Each row below holds a small network's activations on one input, seen along a few directions.
Each table varies a few parts of the input and shows all the possible inputs, shuffled.
A made-up example of a description, with smaller parts first: one of 4 places along a line, together with either a single point or one of 11 places around a ring or (one of 3 separate values, together with one of 5 places around a ring).
Shared parts are said once, and a part with two or three values counts as separate values.
In the rows, zero is written as 128.

Other details of the inputs vary at random and push rows far along two fixed directions, the same in every table; ignore that.

A family of inputs:
row 1: 125  124  128  167  89  155  115  131  111  154  99  129  126
row 2: 175  97  157  76  182  144  143  139  182  123  174  114  144
row 3: 119  169  123  127  126  112  120  123  120  107  163  137  133
row 4: 113  152  113  121  132  83  135  100  111  100  112  147  131
row 5: 115  167  120  130  124  113  123  129  123  111  167  139  130
row 6: 113  151  114  115  134  101  127  120  127  97  140  129  127
row 7: 127  159  124  120  126  98  140  105  120  118  136  150  141
row 8: 97  140  113  103  165  89  154  129  91  127  147  130  115
row 9: 100  113  108  157  104  132  102  136  114  116  83  111  105
row 10: 106  176  114  135  118  105  118  119  113  105  160  140  129
row 11: 113  154  114  115  135  100  130  127  128  98  146  134  126
row 12: 177  15  165  151  111  225  124  161  169  207  67  81  125
row 13: 104  156  108  119  136  88  123  114  116  84  128  133  120
row 14: 111  129  118  164  83  135  123  129  107  149  89  131  120
row 15: 109  142  114  116  143  98  125  123  126  91  136  132  120
row 16: 182  80  158  83  178  137  154  116  176  140  138  119  152
row 17: 104  172  113  126  123  99  121  125  115  96  154  143  123
row 18: 183  97  161  81  179  144  152  124  175  135  154  133  151
row 19: 105  171  113  129  126  103  116  125  116  95  150  146  121
row 20: 102  163  110  124  133  99  118  125  117  89  140  142  119
row 21: 174  77  163  128  142  197  116  158  171  165  150  103  133
row 22: 122  124  129  167  89  150  119  127  113  160  101  126  129
row 23: 182  70  164  110  145  186  128  152  177  161  140  93  137
row 24: 109  112  111  157  100  127  117  122  108  130  68  125  115
row 25: 181  112  160  91  171  155  132  137  175  131  190  121  151
row 26: 103  121  110  159  96  137  103  141  113  121  90  112  109
row 27: 166  95  151  83  187  139  135  133  177  114  160  119  136
row 28: 112  160  113  123  124  88  139  108  113  108  125  151  133
row 29: 117  152  117  115  134  102  125  122  124  96  137  130  127
row 30: 102  130  113  162  86  141  106  138  113  134  102  112  111
row 31: 186  108  164  85  173  147  152  124  173  140  165  137  154
row 32: 121  142  117  116  138  91  141  107  123  108  122  146  132
row 33: 177  68  160  115  141  189  130  159  180  166  142  94  135
row 34: 99  73  130  197  75  203  114  179  82  224  81  85  93
row 35: 113  176  121  136  117  102  132  111  105  115  147  158  135
row 36: 188  95  159  78  177  140  154  121  175  133  150  128  156
row 37: 127  151  123  115  133  95  139  105  119  110  123  145  138
row 38: 108  120  115  159  92  128  121  122  108  141  76  124  121
row 39: 172  88  152  77  185  137  143  127  182  121  158  108  142
row 40: 108  151  112  122  133  86  136  105  112  99  118  149  127
row 41: 114  164  123  132  126  116  118  129  121  109  166  139  128
row 42: 119  82  131  204  55  197  105  153  110  197  57  103  112
row 43: 103  71  117  197  70  178  99  145  107  169  26  105  97
row 44: 111  138  123  173  88  148  112  131  103  149  101  138  119
row 45: 110  144  112  116  141  96  128  123  128  94  135  132  121
row 46: 101  159  119  110  149  100  153  136  87  141  166  136  119
row 47: 129  166  129  128  124  107  135  108  114  122  145  151  143
row 48: 83  117  110  149  114  131  134  152  76  165  103  111  100
row 49: 129  157  123  122  124  105  135  111  118  114  132  151  138
row 50: 115  130  121  163  84  135  120  124  104  146  83  128  123
row 51: 110  171  111  126  122  99  117  122  115  92  147  141  126
row 52: 186  105  164  82  170  143  156  123  173  142  167  134  156
Each input here is: one of 4 places along a line, together with either a single point or (one of 2 separate values, together with one of 6 places around a ring).
- Changing only the place on the line of 4 turns row 25 into row 26. The same change can be made to row 35. Which row results? => row 12
- Changing only the place on the line of 4 turns row 20 into row 27. The same change can be made to row 28. Which row results? => row 32
- Which other rows does row 32 become when the choice among 2 separate values takes its other values? List them by row number. => row 45
- List by row number the other rows that have the place on the line of 4 in common with row 33. => row 7, row 14, row 17, row 19, row 23, row 30, row 31, row 46, row 49, row 50, row 51, row 52
